[[0.22, 0.12, 0.06, 0.10, -0.07, -0.01],
 [-0.05, 0.07, 0.12, 0.08, 0.07, -0.18],
 [-0.04, -0.14, -0.03, 0.09, 0.12, 0.15]] out 0.22, -0.18

[[2.5, -2.2, -3.9, 0.0, 8.9, 5.4],
 [7.4, 4.4, 8.7, 9.1, -15.7, 10.4],
 [16.7, 13.5, -8.1, 3.5, 13.8, 5.0]] out 16.7, -15.7

[56.0, 160.5, -118.0, -139.6] out 160.5, -139.6

[-12.188, 18.691, -17.255, -3.162, -10.768] out 18.691, -17.255

[1.805, -1.072, 0.615, -2.007, 1.448, -0.150, -1.277] out 1.805, -2.007

[33.75, -148.92, 149.58, 4.96] out 149.58, -148.92
---
Q:
|  88 | -60 |   5 |  52 | -69 | -51 |
|  -7 |  11 | -22 | -12 |   8 |   5 |
|  36 | -57 |  61 |  41 | -34 | -24 |
A: -24

Q:
| -67 |  20 | -27 |  66 | -37 |
|  27 |  11 |  19 |  -4 | -14 |
|  34 | -30 |  27 | -12 |  27 |
A: 27

Q:
|  -2 | -69 | -38 |   2 | -30 |  21 |
|  -8 |  77 |  29 |  13 |  15 | -37 |
|  21 |   9 |  -3 | -10 |  26 |  24 |
A: 24

Q:
| -57 |  30 | -30 | -67 | -21 |  18 |
|  49 | -32 | -28 |  -5 | -22 | -38 |
|  -1 | -13 | -46 | -35 | -47 | -12 |
A: -12

Q:
| -10 |  22 | -52 |  21 |
|  -1 | -18 |  24 | -16 |
|  56 |  79 |   9 |  66 |
A: 66

Q:
|  52 | -17 | -11 | -26 |
|  32 |  41 |  41 |  46 |
|  68 | -16 | -35 |  26 |
A: 26

Q:
| -27 |  14 |  40 |  51 | -16 |
|  30 |  71 |  29 |  38 |  -8 |
| -14 |  -5 |   4 |  14 | -34 |
A: -34

Q:
|  36 |  15 |  38 |  66 |   3 |  50 |  81 |
|  22 |  -1 | -10 |  11 |  16 |  38 |  45 |
| -26 | -22 |  14 | -17 | -38 |   2 |  12 |
A: 12
---
|  14 |  36 |  47 |  87 |
| -10 |  -1 |  19 |  -4 |
|   0 |  13 | -24 |   0 |
value 13

|  73 |  92 | -43 |  35 |  43 |  72 |  30 |
| -24 | -51 | -41 |  90 |  15 |  87 |  86 |
| -12 |  76 | -26 | -85 |  13 | -61 |  22 |
value 13

| -11 |  -7 |  24 |   5 |  -7 |  35 |
|   1 |  -1 |   4 |  -5 |   5 | -84 |
| -12 |  38 |  -7 | -36 |  12 |   3 |
value -36

| -70 | -72 | -63 | -45 |
|  66 |  30 |  30 |  71 |
|  46 | -17 |  31 |  72 |
value -17

|  -4 |   5 |  -2 |  -7 |  -3 |   6 |  -8 |
|  37 |  75 |   8 | -51 | -39 | -30 | -18 |
| -21 |  -8 | -26 | -56 |   6 | -21 |  -1 |
value 6

|  23 |   4 |   7 |  19 | -13 |
|  67 | -18 |  68 |  39 |  59 |
| -36 |  -3 |  11 |  10 |  15 |
value 11
---
[[-462 -257  641  220 -437 -229 -229 -965 -677 -876  -99 -826]
 [ -58 -308   52  -82  118 -141  551   42 -205  256 -290 -129]
 [ 733  843 -984 -375  469 -348  176  916  436  749 -287  934]
 [-499  860  730 -513  192  890   35 -186   -2    1  645 -192]
 [-510 -238  894  377 -444  205  -24 -429 -408 -663  181 -542]] gives 934

[[ 321  383  161  372 -883 -791  466  -20   18  646  303 -359]
 [-241 -147   47 -139 -117 -215 -188 -147 -187  -94 -171 -218]
 [ 212  -29   71   80 -484 -536 -263 -345  204  109  -70 -426]
 [ -87  -33 -288 -160 -254 -373  455 -680 -648 -354 -374  196]
 [ -33 -813 -527 -590  398  897 -966  200 -114  434 -593 -186]
 [-163  285 -264  161 -235 -230 -767  340  454 -670  347  224]] gives 196

[[29 72 67 21 55 65 43 49 62 62 50 61 53 74 66]
 [48 55 61 40 72 75 58 87 63 58 85 66 82 48 79]
 [44 57 56 36 73 44 69 84 68 73 84 60 51 45 39]
 [54 60 63 56 62 70 73 76 62 63 77 65 40 60 77]
 [68 63 50 65 63 76 53 58 69 57 60 67 43 47 77]
 [65 64 65 64 61 60 60 55 62 67 54 70 43 58 54]
 [73 61 66 74 66 65 59 71 64 58 73 66 54 49 64]
 [61 64 77 62 57 64 47 55 59 69 56 67 69 79 60]
 [59 67 38 48 59 65 92 53 62 64 51 63 67 70 64]
 [66 64 63 70 69 62 67 74 63 64 75 62 71 65 64]] gives 60

[[49 20 66 84 61 71 68 77 63 69]
 [65 68 36 57 86 66 64 75 71 81]
 [53 74 60 53 66 65 92 65 77 56]
 [83 60 76 70 48 75 62 77 79 76]
 [50 93 55 68 71 46 69 83 74 78]
 [72 60 80 81 60 59 37 80 75 67]
 [68 66 72 57 65 59 65 18 75 57]
 [62 67 72 90 83 78 68 76 37 73]
 [56 76 75 59 64 75 47 68 70 69]] gives 57

[[5348 4173 4727 3551 6053 4552 3771 5124 3610 3813]
 [6258 3205 5470 5926 5203 4413 6338 5067 6937 5281]
 [4881 5091 6762 7048 4097 4651 6371 3916 5853 7186]
 [5469 4682 5060 7425 5119 5986 4085 2724 5200 5371]
 [4841 4555 3914 3439 7009 5338 3919 4994 3863 2964]
 [5583 3072 5422 4521 2748 5113 7123 5601 7340 4114]
 [5141 3114 6000 5136 6782 4588 4599 5601 4340 4303]
 [5486 4323 5428 7969 4571 6832 3903 2168 5278 5401]
 [4863 5586 6152 1395 5311 3028 3906 7447 5247 5233]
 [6320 3503 6612 7185 5584 4580 6963 4401 6660 6432]
 [5370 4550 5370 3966 5871 4960 4832 3652 3533 3249]
 [6013 4336 7026 5599 5267 5879 5952 2888 5462 4038]] gives 6432

[[  5  -7   7 -19  28  27]
 [ -2 -10  27  12  27  -8]
 [  7  33  12   3  39  17]
 [  1  27  24  13  39   2]
 [ -4   9  10 -27  18  16]
 [  0 -26  22 -12  23  21]
 [ 19  -6   4  -4  24   2]
 [ 17  11  18  -3  15  10]
 [ 23  -3  -1 -17  28  20]
 [  0  -1  29   1  24  14]
 [  4  11 -12 -26   4  30]] gives 20

[[201 139 193 198 246 150 227 141 169 179 210 134 156 170 184]
 [134 194 153 199 162 198 133 201 188 129 137 229 170 175 148]
 [162 140 181 179 192  66 197 196 150 183 169 206 163 163 186]
 [153 195 109 160 121 195 204  95 192 192 154 194 173 180 193]
 [107 190 141 218 152 236 184 151 182 188  97 227 174 168 163]
 [222 205 180 177 159 221 133 203 173 188 189  94 177 179 186]
 [254 217 154 118 170 232 140  43 197 143 242 198 174 160 154]
 [138 182 193  88  42  69  88 215  88 199 156 185 172 170 199]
 [193 111 194 189 243  99 162 239 166 147 181 132 167 180 148]] gives 154
---
|  11 | -29 |   3 | -57 |  63 |  14 | -33 |
| -26 |  74 |  40 |  59 |  40 | -24 | -26 |
| -33 | -22 |  35 |  32 | -60 | -12 |  -5 |
⇒ -57

| -76 |   0 |  48 |   4 |  16 | ⇒ 0

|  88 | -34 |  80 | -95 | ⇒ -34

|   9 |  60 |  42 |  10 |  -1 |
| -66 |  67 |  40 |  15 |  -7 |
| -29 |   9 | -56 |  19 | -34 |
⇒ -56

|  68 | -63 | -38 |  16 | -17 |  33 | ⇒ -38

|   0 |  54 |  18 |  48 | -93 |  46 |  40 | ⇒ 0
---
Input:
1.6,-1.0,-1.3,0.0
0.2,-0.9,-0.9,-0.3
Output: -1.3

Input: 0.084,0.005,0.046,-0.054,-0.188,0.161
Output: 0.046

Input:
6.6,-79.8,-70.7,26.3,32.4,-130.1
6.8,169.4,162.1,44.7,0.4,144.7
Output: -70.7

Input: 180.0,-20.1,100.5,-38.8,-115.1
Output: 100.5

Input: 1.6,0.1,1.4,-0.7,-0.9,-1.3,0.5
Output: 1.4

Input:
-1.3,0.3,-0.5,0.2
1.6,0.8,0.9,-1.0
0.5,0.1,-0.5,0.5
Output: -0.5
